Each row below holds a small network's activations on one input, seen along a few directions.
In each table, some parts of the input vary, and every possible input appears once, in random order.
Descriptions start from the smaller parts, as in this example, which fits no table here: values(3) and (point or line(9) or (line(6) and ring(8))).
Shared parts are said once, and a part with two or three values counts as separate values.

Other details of the inputs shift rows strongly along two fixed directions, in all tables alike. That doesn't count.

A family of inputs:
row 1: [ 21  19  37 -40 -22 -26 -51  60  13 -25 -87  -2  14 -16]
row 2: [-56  27  52 -32 -23 -30  -2 -17 -12 -13 -22 -24  31 -60]
row 3: [ 66 -37 -57  16  65  39  22  42  -7  16 -43  32 -41  39]
row 4: [-25  36  27 -33   3 -28  -2  24 -23   3 -88 -22  19 -70]
row 5: [ 25  66 -13   7  32  -2  15  50 -31  -2 -87 -10  -5 -20]
row 6: [-25 -28  18  21 -49   0 -44 -28  36 -19 110   0   8  47]
row 7: [ 92 -40 -57  14  52  53  32  31 -23   9 -34  31 -43  38]
row 8: [-45  38  13 -35 -77 -48  -5 -20  -4 -13  35 -41  31 -24]
row 9: [ -8 -37 -53  41 -19  21 -29  -8  18  15  87   0 -29  72]
row 10: [ 56  48 -47  59  54  37  55  30 -38  -7 -35  20 -28   8]
row 11: [ 31  42   9 -17  60   3  49  20 -32  -9 -80   6   1 -26]
row 12: [ 24 -58 -50  58  41  63 -22  -4 -12  41  36  12 -52  54]
row 13: [ 21  28  -2  12  38  12  45  27 -36 -11 -84  14  -2 -60]
row 14: [ 26  -7  59 -63   4 -22 -21  31  13 -33 -77  12  22 -20]
row 15: [-19  35   3 -57   9 -44  30  25  -5  -6 -70 -14  21 -50]
row 16: [-27  -2  58 -41 -79 -45 -57   3  40 -45  24  -7  38 -13]
row 17: [ 10 -57  -9  21  14  25  -7 -33  24   4  98  19 -15  56]
row 18: [-17 -11 -76  61  41  39  40 -17 -32  43  35  -4 -42  16]
row 19: [-97  59  72 -28 -64 -72 -21 -83  78  40  38 -18  63 -22]
row 20: [  9 -73 -48  35 -20  44 -13 -34  -7  27  87   2 -31  46]
row 21: [-18  37  47 -23   2 -20  26  21 -16 -28 -75   3  31 -81]
row 22: [-42 -62  27  14 -40   5 -41 -40  31  -3  98   2   6  15]
row 23: [-62   0 -15 -11  -7 -25  -8 -63   4  38 101 -43   6  22]
row 24: [-45  13  20 -67 -56 -59   8 -36  -1  -3  33 -39  40 -35]
row 25: [ 33  40  14 -17  53  -6  57  29 -21 -21 -77  17  13 -42]
row 26: [ 67 -18  13 -25  37   8  11  45   4 -27 -79  35  -4 -13]
row 27: [-63   1  96 -40 -82 -63 -72 -55 110  23  21   2  59   0]
row 28: [ -2 -72 -31  56  -1  47 -19 -40   9  18 105  15 -31  46]
row 29: [ 54  45 -47  78  68  52  61  27 -38  -4 -16  25 -34  23]
row 30: [-27 -19  23   8 -49  -1 -53 -30  26 -13  88 -11   4  50]
row 31: [ 28 -57 -31  65  40  73  -8 -16 -14  20  46  24 -47  56]
row 32: [-10 -15  53 -82 -26 -50 -52  19  29 -13 -43 -13  29 -22]
row 33: [ 29  21 -19  -4  17  11  46  30 -48   0 -89   0  -4 -55]
row 34: [-60  29   3  24 -35 -12  -9 -57  -2   5 108 -35   8  31]
row 35: [ 56 -28 -55  43  -2  48  -3  11 -13   5  37  12 -37  61]
row 36: [  30  -23    3  -19   13    4   -8   66   -3   -9 -118   23   -9  -35]
row 37: [-51  54  14 -40 -48 -60  -5  17   6 -18 -27 -31  32 -38]
row 38: [ 20   4 -50  38  55  27  56 -28 -24  16  47   7 -22  23]
Description of these inputs: values(2) and (point or (values(3) and ring(6))).
Changing only the values(2) part turns row 5 into row 1. The same change can be made to row 19. Which row results?
Answer: row 27
Change only the values(2) part in row 37. List by row number the other rows that result.
Answer: row 9
Change only the values(2) part in row 31. List by row number the other rows that result.
Answer: row 2
Change only the ring(6) part in row 12. List by row number the other rows that result.
Answer: row 20, row 22, row 28, row 31, row 36

A family of inputs:
row 39: [-57 -24  21 -32 -34 -31 -29 -22  14  -6  51 -21  22  -9]
row 40: [-17  18 -49  42  21  14  50 -47 -21  30  75 -17 -15  17]
row 41: [ 24  18  27  -5  -4   1   3  28   4 -13 -52  15  15 -26]
row 42: [ 28  12  17  18  15  17   6  25  -5  -8 -43  14  -1  -6]
row 43: [ -1 -46 -52  34  22  28  13 -27  -5  25  80   5 -26  41]
row 44: [ 27  -9 -16  23  39  21  22   7   5  15 -11  25 -15  13]
row 45: [-17   9  10 -13 -18 -13  -8 -15  21   9  19  -4   8  20]
row 46: [ -4 -19 -27  49  19  32  -7 -36   6  41  57   0 -27  42]
row 47: [ 19  -5 -15  29  46  27  11   8   0   9 -15  20 -15  17]
row 48: [-33   6  36 -25 -22 -29 -32 -19  23  11   7 -14  22  -9]
row 49: [-43 -17  33 -39 -45 -30 -30 -27   6 -21  45 -17  21 -14]
row 50: [-52   6  34 -19 -53 -28 -31 -25  31   3  27 -17  24   1]
row 51: [-38 -18  22 -23 -60 -22 -27 -19   8 -10  56 -21  26 -16]
row 52: [  9 -30 -43  19  14  21   4 -25  -7  33  52  -3 -26  30]
row 53: [-34  -7  22 -41 -30 -28 -32 -11   6   3   9 -25  17 -19]
row 54: [ 25  11  30 -23   5 -12   8  13   9 -25 -62  18  17 -25]
row 55: [ 27  22  35 -21  -3 -12   7  30   9 -21 -60  10  21 -27]
row 56: [  21   60   -5   10   45    8   51   36  -43   -8 -104    4    1  -51]
row 57: [-48  -4  18 -22 -58 -34 -38 -10  10 -17  41 -28  14 -11]
row 58: [ -8  -6  11 -30 -21 -18 -17   6   1   4 -29 -10  12 -32]
row 59: [  4  32 -44  46  36  25  55  -9 -37  23   1   2 -18 -11]
row 60: [  8  25  23 -19   1 -14  -3  26   5  -7 -68  10  13  -8]
row 61: [-32   1  19 -49 -43 -34 -15  -3  12  -8   8 -22  20  -7]
row 62: [ 14 -13  -7   2  24  16  10  28 -13  -5 -45   9 -12 -17]
row 63: [ 25  29  14 -13  -2 -18   0  31  13 -18 -55   9  10 -17]
row 64: [  2 -10 -35  43   4  28   6 -23  10  31  44  11 -23  44]
row 65: [-26 -25   3 -15 -19 -12  -9  -3   6   0  17  -4   7 -18]
row 66: [ -4 -24 -27  38  33  26   9 -29  13  24  68   9 -18  48]
row 67: [ -2  10  24 -28 -11 -24 -12  -5  22   9 -27  -3  19 -19]
row 68: [ 35   0  -4  19  38  25  20   2  -3  -2  -9  24 -18  20]
row 69: [ 34   8  -3  31  31  30   9  15 -11   3 -10  19 -12  20]
row 70: [  4 -30 -46  23  22  27   1 -31  -8  32  68 -11 -28  43]
row 71: [-24  -2  41 -22 -38 -23 -19 -23  25 -16   7   1  26 -22]
row 72: [  2 -34 -36  51   6  42   2 -20 -20  17  83  -3 -31  44]
row 73: [ 14  -3  24 -22  -1  -6   1  25 -16 -29 -64   7   4 -34]
row 74: [ 31   5 -27  25  24  20  23   5   5  13 -21  15 -14  30]
row 75: [-19  30 -36  30  32  12  46 -35 -25  25  56 -17 -13  14]
row 76: [-24 -12  32 -47 -32 -30 -14 -14   8 -30  13 -17  21 -19]
row 77: [  24   66   -9    2   55    4   52   36  -43  -10 -102    4    3  -45]
row 78: [-43   1  12   4 -53 -25 -34 -31  32   3  72 -14  14   9]
row 79: [ -9   4  38 -11 -13  -7 -13  -6  12 -18 -18   9  12 -17]
row 80: [-16   7  14 -36 -25 -24 -14  16  -4 -11 -30  -9  14 -11]
row 81: [ 16   5  -2 -30  -8 -14  11  29  -4 -10 -59   0   8 -15]
row 82: [ 29  -4 -36  27  12  21   8  27 -19   0  -8   9 -24   6]
row 83: [-31  19  32 -11 -40 -29 -34  -2  24 -16   6 -12  20 -12]
row 84: [  4   8  11 -21 -11 -10  -1  33 -10 -12 -68  -1   3 -21]
row 85: [ 41 -11 -27  20  32  31  20  18 -26  -3   1   5 -19  21]
row 86: [ 41  -3  -5  -5  12   9  18  31 -20 -15 -40   6   0 -12]
row 87: [ 14  34  21 -11   3 -15 -12  34   6 -23 -62   6  12 -16]
row 88: [ 26  -2  15 -34   1 -11  10  22  -9 -31 -60   8  10 -34]
row 89: [ 24 -14 -45  28  16  30  19  13 -18  16  -9  11 -28  23]
row 90: [ 38  -5 -46  25  23  19  15  22 -19  -1  -1   8 -27  20]
row 91: [-41   8  17 -10 -41 -30 -33 -30  32  -2  76 -18  13  20]
row 92: [ 32   1 -24  26  46  28  12  -2  -1  30  -5  13 -23  28]
row 93: [ 22  -4 -10   0  21  15   0  21 -19   9 -49   2 -16 -13]
row 94: [ 28   6 -10  15  26  18   3  10   2  21 -40  16  -9  -4]
row 95: [ 25 -21 -30  12  43  23  22  16 -15   3  -9   9 -19  14]
row 96: [ -9  10   8 -23 -20 -21 -22  20  -6 -21 -12 -11   9 -13]
row 97: [-27   5  14 -35 -39 -36 -24   3   8 -19  27 -22  13  -8]
row 98: [ 21 -11 -22  35  37  30  16   6   4  15 -11  26 -18   9]
row 99: [-16  -5  26  -3 -10  -5 -13 -22  13  -8  26   4   7   8]
row 100: [-44 -24   9  -8 -43 -13 -28 -34   3  -5  92 -28  12  18]
row 101: [ -7   5  26  -7 -15  -9 -10 -12  14  -6  31  -4  16  11]
row 102: [-19   3  36 -14  -7 -15 -13   6  20  -5 -29   4  15 -25]
row 103: [  5 -41 -40  37   8  35   8 -30 -12   9  71   7 -28  31]
What do these inputs look like to the network?
Answer: ring(5) and (point or (values(2) and ring(6)))
Changing only the ring(5) part turns row 94 into row 48. The same change can be made to row 82. Which row results?
Answer: row 96
Changing only the ring(5) part turns row 74 into row 64. The same change can be made to row 43. Which row results?
Answer: row 65
List by row number the other rows that have the ring(5) part in common with row 83.
Answer: row 42, row 46, row 50, row 56, row 57, row 62, row 72, row 73, row 79, row 84, row 93, row 102
Change only the values(2) part in row 96. List by row number the other rows that result.
Answer: row 87
A walk changes only the ring(5) part. It starts at row 41 and steps to row 42. List the rest of the walk in order.
Answer: row 69, row 101, row 55
A walk changes only the ring(6) part. It starts at row 95 and steps to row 70. List the rest of the walk in order.
Answer: row 61, row 97, row 85, row 76

A family of inputs:
row 104: [ 27  34  38   0  18  -3   7  32   6 -26 -75  25  14 -28]
row 105: [ 10  49  28  -6  19 -11  31  22  -9 -20 -78  11  19 -48]
row 106: [ 22  40 -30  39  40  21  35  -1 -15  17  -8   5 -17  18]
row 107: [-36  -8  53 -14 -47 -25 -36 -36  47  -5  41   2  32  -5]
row 108: [ 20   8  12 -29   6 -12 -14  47  13   3 -99   9   5 -20]
row 109: [ 27  30  -3  41  42  27  28  11 -10  -4 -22  21 -12   3]
row 110: [-26  36   9 -12 -36 -28 -16  10   9  -9  -2 -19  14  -5]
row 111: [-48 -35  40 -41 -36 -30 -22 -37  19  -7  46 -14  25 -19]
row 112: [ 14 -67 -51  34  22  43  -2 -25   0  20  86   9 -34  60]
row 113: [ 26 -11 -35  34  48  41  48  -5 -37  11   6  10 -24   2]
row 114: [-25 -31  34 -34 -67 -31 -45 -17  34 -22  54  -9  25   2]
row 115: [-34   6  49 -26 -57 -36 -46 -30  53   1  35  -7  31  10]
row 116: [ 32  41 -22  40  38  24  24  12  -4   7 -14  14 -16  23]
row 117: [ 27  -9 -43  13  34  24  39   9 -37   4  -1  -1 -20   0]
row 118: [  6  38  -2 -24   5 -19  18  39 -17   5 -92  -9   9 -42]
row 119: [-50   0  13 -30 -57 -39 -11 -28   1 -24  69 -32  27 -16]
row 120: [  1 -23 -44  47  40  35   8 -43  10  52  69   5 -31  59]
row 121: [-52   5  38 -29 -48 -36  -6 -34   2 -24  52 -25  32 -28]
row 122: [-40  -3  29 -29 -70 -34 -50  -5  14 -26  46 -30  24   1]
row 123: [-54 -18  54 -33 -36 -32 -33 -40  44   4  33  -4  34 -14]
row 124: [ 27 -24 -38   2  32  21  28   9 -28   4 -12   9 -24   2]
row 125: [-32  36   2 -16 -35 -34  -5   4   1  -4  -9 -23  18 -20]
row 126: [ 32  28  16 -25   1 -12  12  53 -20 -45 -68   5  11 -34]
row 127: [-40  23  40 -12 -46 -35 -34 -28  35  -3  49 -15  29  15]
row 128: [ 30 -25 -33  27  52  41  38  -6 -29  12  -2  18 -29   6]
row 129: [ -5 -25 -52  64  48  50  32 -54  -6  47  76  12 -36  44]
row 130: [-18  25  22 -16 -41 -30 -31  16  18 -12 -15 -13  19   0]
row 131: [-57   8  11 -30 -66 -40 -24 -19  -4 -18  56 -42  23 -18]
row 132: [ 28 -13  16 -38   4  -5 -19  53  -6 -15 -90   7   2 -26]
row 133: [ 20  -6 -35  13  30  17   7  20  -2  27 -40   7 -22  11]
row 134: [-27  15  14 -23  -6 -25   0 -23  14  20  -7  -8  15 -13]
row 135: [ 30 -14   9 -39  16  -8   7  41 -10 -19 -78  11   2 -32]
row 136: [ 27 -31 -33  11  30  26   0  21 -20  13 -19   4 -29  10]
row 137: [-39  -9  49 -22 -52 -29 -29 -27  19 -30  58 -11  29  -6]
row 138: [ 34  11  -6  27  33  28  29  19 -25 -23 -16  18 -15   1]
row 139: [ 11  45  10 -16  26 -14  29  19 -12  10 -78   0  12 -34]
row 140: [  6 -30 -40  50  35  41  -3 -41  20  50  73  12 -30  70]
row 141: [-18 -15 -58  36  13  20   4 -32  -7  49  59 -11 -33  42]
row 142: [ 42  -4  42 -21   1   1  -3  38   6 -34 -78  29  12 -28]
row 143: [ 29  13 -32  26  14  24   6  31 -31 -14  -6  -1 -25  13]
row 144: [-60  -9   6 -35 -56 -35 -20 -27  -7   1  57 -43  19 -21]
row 145: [ 31 -17  33 -28  22   1   2  34   1 -21 -78  25   7 -33]
row 146: [ -8 -41 -65  36  17  33   6 -29 -25  32  75 -11 -39  38]
row 147: [ 41  13  18 -19   1  -6   0  52 -10 -44 -63  13   7 -17]
row 148: [  8  32  22 -10  28  -5  34  14 -13  -1 -76   8  14 -47]
row 149: [ 14 -17 -35  46  -6  27 -22 -11  19  28  49   8 -28  61]
row 150: [ 26  -7  -6  23  54  27  22   3  -3  18 -36  25 -15  -2]
row 151: [ 20 -44 -42  47  -7  43 -22 -12   1  16  71   6 -33  64]
Changing only one part turns row 129 into row 123. The same change can be made to row 134. Which row results?
Answer: row 140
What do these inputs look like to the network?
Answer: ring(6) and ring(8)
A walk changes only the ring(8) part. It starts at row 137 and steps to row 138. List the rest of the walk in order.
Answer: row 121, row 113, row 128, row 111, row 145, row 142
